These are the activations of a small neural network, seen along a few directions. Each row is one input.
Each table varies a few parts of the input and shows all the possible inputs, shuffled.
Descriptions start from the smaller parts, as in this example, which fits no table here: one of 5 places around a ring, together with either a single point or one of 11 places along a line or (one of 3 separate values, together with one of 4 places along a line).
Shared parts are said once, and a part with two or three values counts as separate values.
In the rows, zero is written as 128.

Other details of the inputs shift rows strongly along three fixed directions, in all tables alike. That doesn't count.
These rows show it; all are for the same input, with only those details redrawn:
[123 157 166 186 157 135 179 162  68 113 123]
[164 108  98 146 130  81 128  91 103 177 117]
[119 122 132 120 146 132  73  78 144 117 189]
[151 125 126 196 206 109 147 114  51 120 148]
[115 127 138 116 135 135  78  86 150 116 183]
[ 97 147 158  79  39 142 102 121 197 147 136]
[106 138 142  61  11 128  94 109 216 173 122]

Table:
r1: [163  90  73 141 159  83 128 111 115 141 103]
r2: [138 135 147 150 140 127 155 175  93 112  83]
r3: [109 116 115  77  92 146  85  97 181 143 177]
r4: [164 116 116 183 231 124 141 131  61 102 112]
r5: [102 123 138 108 138 151  89 103 163 114 194]
r6: [155 111  84 140 144  91 136  91 114 190 112]
r7: [126 149 144 154 138 155 182 208  96 100  96]
r8: [ 99 134 135 101 143 140  92  93 154 103 190]
r9: [111 115 131 116 137 139  90  77 157 108 184]
r10: [ 65 153 180 137 128 194 110 154 123  79 185]
r11: [ 80 169 207 153 148 197 148 170 126  60 179]
r12: [104 128 119  98 128 141  74  93 149 121 188]
r13: [147 137 143 130  63 125 185 194 143 151  50]
r14: [117 127 134 107 141 134  87  75 152 106 188]
r15: [115 130 141 120 132 136  87  93 146 117 177]
r16: [188  96  69 124 126  82 112  94 142 177  79]
r17: [152  98  71 133 131  89 143  92 103 173 117]
r18: [ 92 138 160  63  38 144  96 118 194 154 130]
r19: [117 109 101  98 140 142  82 110 162  92 161]
r20: [125 155 164 172 121 141 209 208  97  94  63]
r21: [ 60 185 230 167 207 208 158 172  77  14 196]
r22: [103 123 167 144 201 172 100 107 107  73 209]
r23: [122 166 144 171 174 163 181 200  81  87  96]
r24: [167  80  67 135 130  95  96 114 108 160 105]
r25: [131 152 129 147 145 134 181 187  87  97  93]
r26: [146  96  86 149 166  89 133  84 101 154 139]
r27: [180  82  92 139 163  96 123 114 103 147 104]
r28: [144 148 140 124  38 108 183 198 143 165  26]
r29: [149 126 100  85  42  86 157 157 168 179  46]
r30: [114 119 101  72 108 127  78  73 168 135 180]
r31: [175  87  76 145 171  89 121 116 110 148 117]
r32: [ 74 168 190  79  44 182 134 154 193 137 114]
r33: [170 105  75 141 166  93 120 112 120 155  97]
r34: [171  85  88 143 158  89 136 111  99 141  89]
r35: [180 102  86 140 158  82 126 104 107 133 105]
r36: [161  82  88 142 151  81 136  72  92 172 116]
r37: [111 164 144 169 165 157 181 161  78 121 125]
r38: [ 90 161 182  70  52 166 135 179 187  95  97]
r39: [128 152 134 106  27 108 178 207 159 171  27]
r40: [124 161 162 185 165 148 185 154  81 121 117]
r41: [132 150 122 112  53 119 174 201 134 156  45]
r42: [106 125 127 110 143 131  75  89 150 121 189]
What do these inputs look like to the network?
Answer: one of 2 separate values, together with either a single point or (one of 4 places along a line, together with one of 5 separate values)
Changing only the choice among 2 separate values turns r9 into r20. The same change can be made to r40. Which row results?
Answer: r16
Changing only the choice among 2 separate values turns r37 into r23. The same change can be made to r36. Which row results?
Answer: r34
Change only the choice among 5 separate values in r34. List by row number the other rows that result.
Answer: r2, r4, r27, r38
A walk changes only the place on the line of 4. It starts at r30 and steps to r8. List the rest of the walk in order.
Answer: r14, r21
Change only the choice among 5 separate values in r1. List by row number the other rows that result.
Answer: r29, r31, r33, r39

Table:
r43: [106 151 148  64  72 147 106 135 204 143  98]
r44: [130 109 128 117 139 113  83 108 140  81 151]
r45: [112 114 149 121 135 116 102  86 125 114 176]
r46: [107 137 193 177 235 170 155 164  61  26 158]
r47: [101 114 117 126 138 132  96 103 136 138 183]
r48: [102 160 131  86  77 147 131 168 172  95 126]
r49: [152  94  86 121 100 103 157 150 126 192  60]
r50: [141 125 161 182 241 164 122 142  85  64 174]
r51: [128 141 164 157  84 123 218 170  92 138  52]
r52: [124 119 124 111 127 150  56 111 102 130 163]
r53: [183  93  53 132 150  39 103  37 108 220 119]
r54: [190  90  84 161 141  63 127  80  98 205 127]
r55: [157 107  82 186 173  97 156 158  67 133  97]
r56: [ 99 149 144  72  92 164 143 161 172 109 123]
r57: [121 124 104 104 141 144 114  86 144 113 171]
r58: [109 151 149 183 113 154 225 201  80 138  67]
r59: [126 144 120 128 168 125  79 112 142  90 151]
r60: [135 147 119 137  92  97 206 158  93 176  92]
r61: [126 131 118 108 139 134  84  67 162 133 150]
r62: [128 137 143  96  59 138  91 148 200 124 124]
r63: [111 150 171 118  71 170 133 144 180 127 127]
What do these inputs look like to the network?
Answer: either a single point or (one of 4 places along a line, together with one of 5 separate values)
Change only the choice among 5 separate values in r62. List by row number the other rows that result.
Answer: r44, r48, r55, r59
